These are the activations of a small neural network, seen along a few directions. Each row is one input.
Each table varies a few parts of the input and shows all the possible inputs, shuffled.
A made-up example of a description, with smaller parts first: one of 2 separate values, together with either a single point or one of 11 places around a ring or (one of 5 places around a ring, together with one of 6 places along a line).
Shared parts are said once, and a part with two or three values counts as separate values.

Other details of the inputs shift rows strongly along two fixed directions, in all tables alike. That doesn't count.

Rows:
r1: [ -8 -33  19 -58  42 -44 -32  20 -25  44  -4]
r2: [11  1  2 12 -3  7 15 -9  1  4 -7]
r3: [ 7 -6 -5 16 -5 -1 14 -5 -9 -3 -9]
r4: [ -8  -6 -11  10 -12  -6  -6   5   7  -1   9]
r5: [-4  6 -5  2 -9  1 -2 -2 18  4  5]
r6: [-3  1  0 12 -4 -3 13 -6 -6 -9 -9]
r7: [-13  -6 -15   0 -11  -3  -4   0   7  -8  10]
r8: [-1  9  1 -6 -4 10 10 -9 15  0  4]
r9: [ -3  -6 -12  16  -9   0   4   2  -8   2  -1]
r10: [-5  4 -8 -6 -7  4  1 -4 18 -1  9]
r11: [  0   7   4   3  -1   6  16 -12   3  -5  -4]
r12: [ 0  9  2 -3 -4  8 10 -9 15  3  3]
r13: [  3 -25  28 -55  50 -35 -15  11 -39  28 -16]
r14: [ -1 -10 -16  13 -14  -3  -6   4   5   3   7]
r15: [ 0 10  5  2 -5  7  8 -7 15  5  0]
r16: [-10  -2  -8  13  -8  -3   6   3  -5  -2   0]
r17: [-14  -1 -10   6  -7  -1   6  -1  -6  -6   1]
r18: [ 12 -20  38 -53  54 -29 -15  13 -31  39 -16]
r19: [-16  -2 -11   2  -7  -1   8  -2  -4  -7   2]
r20: [  1   7   6   8  -2   4  15 -10   4  -2  -7]
r21: [10  4 -1  7 -7 10  9 -6 13 11  0]
r22: [  6  -1 -10   6 -10   3  -1  -1  16  11   6]
r23: [-13   0  -7  12  -9  -2   4   1  -5  -5  -2]
r24: [-4  5 -7 -2 -8  2  0 -4 18  1  8]
r25: [ 0 -1  0 14 -4 -4 15 -5 -6 -6 -7]
r26: [  66   49   32   17   23   66 -113   59  -30  -80   14]
r27: [-13  -5 -14   3 -12  -6  -4   0   7  -5  10]
r28: [ 4  9  4  5 -5  7  9 -4 15  6  2]
r29: [ -1   5   3  -1   0   6  18 -13   4  -6  -3]
r30: [ -5  -1  -3   3  -3  -1  16  -9  -5 -13  -5]
Each input here is: one of 5 places along a line, together with one of 6 places around a ring.
The inputs of r22 and r24 match in every part but the place on the line of 5. If r9 is changed in the same way as r22 into r24, which row does it become? -> r17
Start at r7 and move only the place on the line of 5, one step at a time. The first step leads to r27. Which rows follow, in order? -> r1, r4, r14
Change only the place on the ring of 6 in r29. List by row number the other rows that result. -> r7, r8, r10, r19, r30
Change only the place on the ring of 6 in r16. List by row number the other rows that result. -> r4, r18, r25, r26, r28

Rows:
r31: [  9  10  -5  30 -17   9   3   0  11  -7  -2]
r32: [ 15   9  -6  13 -13  20   6  -9  19 -15   8]
r33: [  1   6 -10  21 -11  16  15 -11 -11 -26  -6]
r34: [ 10  -2  33 -37  44 -10 -22  20 -32  23 -11]
r35: [  1   3 -11  27 -16   0   5  -3   1 -24  -2]
r36: [-62 -53 -26 -29 -14 -70 122 -62  33 112 -20]
r37: [ 14   6  -7  28 -15  17   8  -3   6  -7   3]
r38: [  7  -3 -13  24 -14   9   9  -5  -5 -24   0]
r39: [ 11  14  -4  16 -15  12   1  -6  24 -15   5]
r40: [ 10  -3  36 -45  41 -13 -31  14 -13  17  -5]
r41: [-12   3 -26  22 -26   9 -20  13  14  -5  19]
r42: [ 10  18  -3  11 -10  28  12 -15  13 -18   1]
r43: [ -9   8  -2  26 -15   4   7  -4  -1 -27  -2]
r44: [ -1  16   4  27 -16  11   5  -1   8  -8  -1]
r45: [ -2 -17   6 -54  29 -20 -52  27  -7  25  15]
r46: [ -9 -28   1 -45  29 -29 -54  34 -32  14   8]
r47: [  1  23   2   9  -8  23  12  -8  15 -19   4]
r48: [  4  -9  29 -40  47 -17 -24  20 -44   5 -13]
What do these inputs look like to the network? -> one of 3 separate values, together with either a single point or one of 5 places around a ring
Change only the choice among 3 separate values in r40. List by row number the other rows that result. -> r43, r44
Change only the choice among 3 separate values in r41. List by row number the other rows that result. -> r45, r46

Rows:
r49: [-4  3 11 -8 10 -2  5 -3 -8  1 -6]
r50: [ -2  -6  -2 -14   5  -7  -7   0   1  -3   2]
r51: [14 -2  8 -6 10  2  7 -3 -6  8 -7]
r52: [  0   3   7 -12   5  -2  -7   3  10   9   4]
r53: [-10  16 -14  43 -33  18  41 -23  20 -19  -2]
r54: [ 9  4 11 -9  9  4  1 -3  5 11 -1]
r55: [ 2  1 11  0  6 -5  0  3 -4 10 -8]
r56: [10 -7  4 -2  6 -5 -1  0 -5  4 -4]
r57: [  4  -3   7  -4  12  -1  11  -3 -15  -1 -10]
r58: [-11   0 -25  40 -37   2  43 -26  21  -9  -3]
r59: [-19   5 -32  41 -41  11  23 -13  15 -22   8]
r60: [  7   2  13  -2   9   1   5  -4  -7   8 -11]
r61: [  4 -10  -5  -6   1  -2 -13   7   0   9   6]
r62: [11  3 13 -5  9  3  4 -3 -1 12 -6]
r63: [ 4  3  9 -7  5 -2 -5  4  8 12  1]
r64: [  0  -2   5  -9  10  -2   8  -3 -14  -3  -8]
r65: [ -7  -2  -5 -11   1  -6 -15   8   4   5   7]
r66: [ -2  -3  -3  -9   2  -6 -13   8   8  10   9]
r67: [-4  1 11 -1  7 -6  1  4 -7  4 -6]
r68: [ -2  -1   4 -13   9   0   6  -3  -8  -3  -3]
r69: [-11  -3  -2  -8   2  -9 -11   8  -3   2   6]
r70: [ -4   4  10 -12   9   0   2  -3  -3   0  -1]
r71: [ -1   5   8 -15   8   2  -3  -4   4   4  -1]
r72: [ -5   4   6 -13   4  -3  -9   3   7   4   2]
r73: [  5   4   9 -14   8   4  -2  -3   7   8   2]
r74: [ 1 -4  1  2  3 -8 -8  8 -7 10 -3]
r75: [ -9   6 -28  32 -38  11  29 -22  33 -18  11]
r76: [ 12  -1   5 -10  10   4   4  -3   0   6  -2]
r77: [ -6  -7   0 -10   5  -9  -2   0  -7  -6   1]
r78: [  2  -4  -1  -5   3  -5 -12   8   5  13   6]
r79: [  5 -11  -4  -2   1  -5  -8   6  -5  12   1]
r80: [  8  -1   3 -15   9   4   2  -3   2   4   1]
r81: [ -9   3   8 -10   5  -6  -4   4   0   1   1]
r82: [  3   0   2 -16   9   2   0  -3  -1   0  -1]
r83: [  0  -9  -8 -10   0  -3 -15   7   3   7   9]
r84: [ 4 -4  1  0  2 -6 -8  8 -1 13  1]
r85: [-16  -3 -32  41 -42   3  35 -19  21  -2   3]
r86: [ 8 -7  2 -7  5 -4 -5  1  1  3  1]
r87: [-10  -4  -2  -3   3 -11  -7   8  -9   3   1]
r88: [ 10  -3   7  -3  10   0   9  -4 -12   5 -12]
r89: [-21  -2 -32  42 -40   3  36 -17  18  -9   5]
r90: [ -6  -5   1   2   5  -9  -5   9 -10   5  -1]
r91: [ -6  -9 -10 -12   0  -5 -15   6   0   4   7]
r92: [  1  -8   4   0   8  -9   2   1 -15  -4  -7]
r93: [ -4  -7   1  -5   6 -10   0   0 -13  -6  -4]
r94: [  52   67   20   56   -6   84  -87   45  -27 -115   11]
r95: [-10 -10  -7 -10   1  -7 -11   7  -7   1   6]
r96: [ 6  3 11 -2  6 -3 -2  4  1 12 -3]
What do these inputs look like to the network? -> one of 6 places around a ring, together with one of 8 places around a ring
The inputs of r60 and r88 match in every part but the place on the ring of 6. If r62 is changed in the same way as r60 into r88, which row does it become? -> r51
Start at r76 and move only the place on the ring of 6, one step at a time. The first step leads to r86. Which rows follow, in order? -> r61, r78, r63, r54
Start at r80 and move only the place on the ring of 6, one step at a time. The first step leads to r73. Which rows follow, in order? -> r52, r66, r83, r75
